A small network was shown many inputs. Here are its activations along a few directions, one row for each input.
In each table, some parts of the input vary, and every possible input appears once, in random order.
Descriptions start from the smaller parts, as in this example, which fits no table here: one of 3 separate values, together with either a single point or one of 9 places around a ring or (one of 4 places along a line, together with one of 5 places around a ring).
Shared parts are said once, and a part with two or three values counts as separate values.
In the rows, zero is written as 128.

Other details of the inputs shift rows strongly along three fixed directions, in all tables alike. That doesn't count.

A family of inputs:
row 1: [119 145 119  53 144 142 106 152 155 121 165  79]
row 2: [137 136 140  72 138 106 132 139 106 105 174 129]
row 3: [110 144 136  97 151 113 111 150 116  93 161  96]
row 4: [112 148 153 148 144 111 143 152 122  78 102  94]
row 5: [114 150 163 144 153 117 177 147 135  71  86 109]
row 6: [134 117 128 125 177 163 222  98 182 104  78 199]
row 7: [157 127 107 122  72 120  99  93  77 177 144 145]
row 8: [122 142 135 106 106  93  73 164  96 123 184  69]
row 9: [163 124  80 140  35 142  51  62  71 237 132 140]
row 10: [128 142 154  94 158 157 241  89 164 112  66 183]
row 11: [127 139 149  95 161 155 238  86 160 109  68 187]
row 12: [119 142 109  66 136 140  95 145 145 129 161  80]
row 13: [106 115 125 121 139 136 191 138 141 127  93 137]
row 14: [144 121 144 206 107 124 149 111 133 144  66 148]
row 15: [123 122 118 151 152 147 160 120 165 122  93 149]
row 16: [151 116 146  95 162 123 116 149 137  91 176 145]
row 17: [ 79 116 104 193 133 124 151 148 107 105  78 112]
row 18: [115 142 123 170 102 123 123 110 103 143  95 113]
row 19: [122 136  94 128  86 131  38 121  93 167 154  87]
row 20: [152 116 127  59 166 157 167 116 185 133 146 171]
row 21: [156 113 125 100 116 146 119  99 149 179 142 166]
row 22: [166 106 120 135  90 122 107 104 102 171 159 171]
row 23: [119 126 115 207 104 149 143 114 160 164  55 123]
row 24: [126 117 112 227  87 128  95 104 102 164  95 138]
row 25: [134 118 126 123 125 117  71 142 123 138 181 116]
row 26: [129 140 127 101 131 110  63 160  98  99 177  79]
row 27: [119 144 119 195  69 128 113 100 101 177  75 105]
row 28: [135 121 142  84 156 115  97 154 142 114 195 122]
row 29: [123 135 126 157 128 142 183  85 109 117  76 170]
row 30: [ 94 131 147 169 169 119 137 160 152  79 114 112]
row 31: [131 122 145 118 127  88  74 178 119 117 202  91]
row 32: [162 130 143  50 131 123 174 104 119 131 158 172]
row 33: [ 69 152 104 184 150 130 108 163 120  67  98  59]
row 34: [177 109 148  68 157 137 159 111 149 119 157 194]
row 35: [117 128 158 102 163 108 105 175 153  94 184  95]
row 36: [131 121 136 131 119  89  64 172 108 123 197  94]
row 37: [ 95 129 156 204 156  89 146 175 119  57 120 110]
row 38: [150 115 118 132  89 142  87 103 140 199 134 139]
row 39: [ 89 129 120 168 171 132 117 171 155  70 127  94]
row 40: [145 136 108 131  81 114  38 130  81 161 154  85]
row 41: [182 127 140  33 136 145 173  85 132 142 141 189]
row 42: [ 86 139 168 196 161 104 149 177 154  71 103  87]
row 43: [ 97 113 108 174 113 131 164 130 119 145  70 125]
row 44: [156 108 107 127 100 154  99  87 129 186 139 174]
row 45: [158 129 106  24 149 168 173  83 154 147 135 179]
row 46: [150 100 117  20 155 154 206 104 148 148 144 200]
row 47: [ 64 123 110 186 143 108 122 183 107  88 104  71]
row 48: [ 76 116 112 154 161 124 153 168 115  75 113 109]
row 49: [ 94 149 134 199 111 116 132 128 108 118  76  90]
row 50: [149 128 102  69 108 154  98  90 111 166 158 152]
row 51: [127 123 158 151 161 130 202 114 156 105  92 175]
row 52: [153 123 164  87 152 119 127 158 159 109 166 126]
row 53: [144 122 162  78 140  99 117 170 144 115 201 116]
row 54: [109 125 134 123 158 121  88 164 144  98 169 103]
row 55: [122 139 112 161  94 143 134  87 114 166  75 136]
row 56: [159 115 126 223  78 133 141  81 117 182  52 170]
row 57: [142 134  78 103  79 152  66 100 116 200 137 103]
row 58: [135 118  96 223  73 157 132  80 144 204  40 146]
row 59: [111 128 164 170 147  93 154 168 136  84 128 115]
row 60: [106 150 162 136 141  99 167 159 121  78 120  99]
row 61: [147 129  90  70 122 165 136  86 135 159 126 156]
row 62: [136 135 114  69 121 139  95 114 119 150 160 124]
row 63: [155 117 128 145 107 115  68 136 116 150 153 120]
row 64: [123 128 163  72 177 131 149 160 183  96 163 127]
row 65: [130 137 130 153 128 128 139 117 100  98  99 135]
row 66: [135 132 113 130  91 111  82 126  74 139 162 113]
Each input here is: one of 6 places along a line, together with either a single point or (one of 2 separate values, together with one of 5 places along a line).
Changing only the place on the line of 6 turns row 21 into row 30. The same change can be made to row 18. Which row results?
> row 3
Which other rows does row 55 become when the choice among 2 separate values takes its other values? List them by row number.
> row 21
Which other rows does row 11 become when the place on the line of 6 takes its other values? List them by row number.
> row 10, row 19, row 50, row 55, row 62
Which other rows does row 30 become when the place on the line of 5 takes its other values? List them by row number.
> row 15, row 28, row 36, row 63
Which other rows does row 19 become when the choice among 2 separate values takes its other values? List them by row number.
> row 54
Which other rows agree with row 1 in the place on the line of 6? List them by row number.
> row 5, row 10, row 13, row 23, row 27, row 42, row 52, row 53, row 60, row 64

A family of inputs:
row 67: [141 124 122 155 103 128 138 113 129 153 108 146]
row 68: [143 122 127 106 114 118 105 123 116 157 154 128]
row 69: [122 138 132  90 149 129 147 125 133 109 144 128]
row 70: [123 141 120 164 108 132 110 116 117 136 100 108]
row 71: [135 128 141  97 142 119 150 138 133 113 152 133]
row 72: [155 125 129 108 107 127 103 127 124 151 153 124]
row 73: [129 118 112 148 117 143 131 109 131 159  97 139]
row 74: [126 129 117 145 105 138 134 107 122 152 101 144]
row 75: [106 137 129 157 140 125 160 142 138  98  95 118]
row 76: [138 116 111 152 115 130 130 107 107 145 103 153]
row 77: [117 124 132  96 153 141 140 139 144 111 143 132]
row 78: [123 129 133  88 150 124 146 133 130 115 140 127]
row 79: [140 123 128 110 111 126 101 126 126 153 157 135]
row 80: [127 128 147  97 144 121 146 135 128 112 152 138]
row 81: [148 125 136 108 109 129  99 124 120 150 153 130]
row 82: [ 91 144 122 223 107 100  64 162 111 115 117  59]
row 83: [124 126 139 151 151 136 169 118 151 110 103 153]
row 84: [133 118 137 105 150 130 143 144 152 112 151 135]
row 85: [115 131 128 142 153 145 171 116 150 109  94 145]
row 86: [110 140 143 164 143 116 157 131 127  98 106 124]
row 87: [138 129 122 142 109 136 132 105 121 153  92 135]
row 88: [111 133 128 165 151 124 150 131 120  84 104 133]
row 89: [137 113 123 157 115 133 130 111 134 158 105 147]
row 90: [138 115 126 113 116 134  98 127 131 154 158 134]
row 91: [130 135 112 147 110 139 132 100 128 151 101 140]
row 92: [125 123 126  96 152 139 145 143 149 112 143 127]
row 93: [116 131 119 117 107 122  87 137 105 143 155  97]
row 94: [140 117 114 108 115 131  98 122 105 142 157 140]
row 95: [148 129 118  99 106 135 103 124 122 151 145 117]
row 96: [137 125 113 100 116 130  99 125 127 157 144 124]
row 97: [136 121 125  97 150 127 145 138 126 100 150 143]
row 98: [118 129 142 120 152 110 120 159 141 101 148 111]
row 99: [133 137 149 145 144 131 169 114 140 106  98 149]
row 100: [140 127 150  98 150 122 137 138 140 111 141 132]
row 101: [ 80 145 129 155 139  97  86 193 112  78 152  39]
row 102: [133 131 126 143 103 141 133 104 117 149  97 139]
What do these inputs look like to the network?
> one of 4 separate values, together with either a single point or (one of 2 separate values, together with one of 4 places along a line)
Changing only the choice among 4 separate values turns row 81 into row 100. The same change can be made to row 93. Which row results?
> row 78
Which other rows does row 92 become when the place on the line of 4 takes its other values? List them by row number.
> row 75, row 95, row 101
Which other rows does row 90 become when the choice among 4 separate values takes its other values? List them by row number.
> row 83, row 84, row 89
Which other rows does row 91 become when the place on the line of 4 takes its other values? List them by row number.
> row 69, row 70, row 85
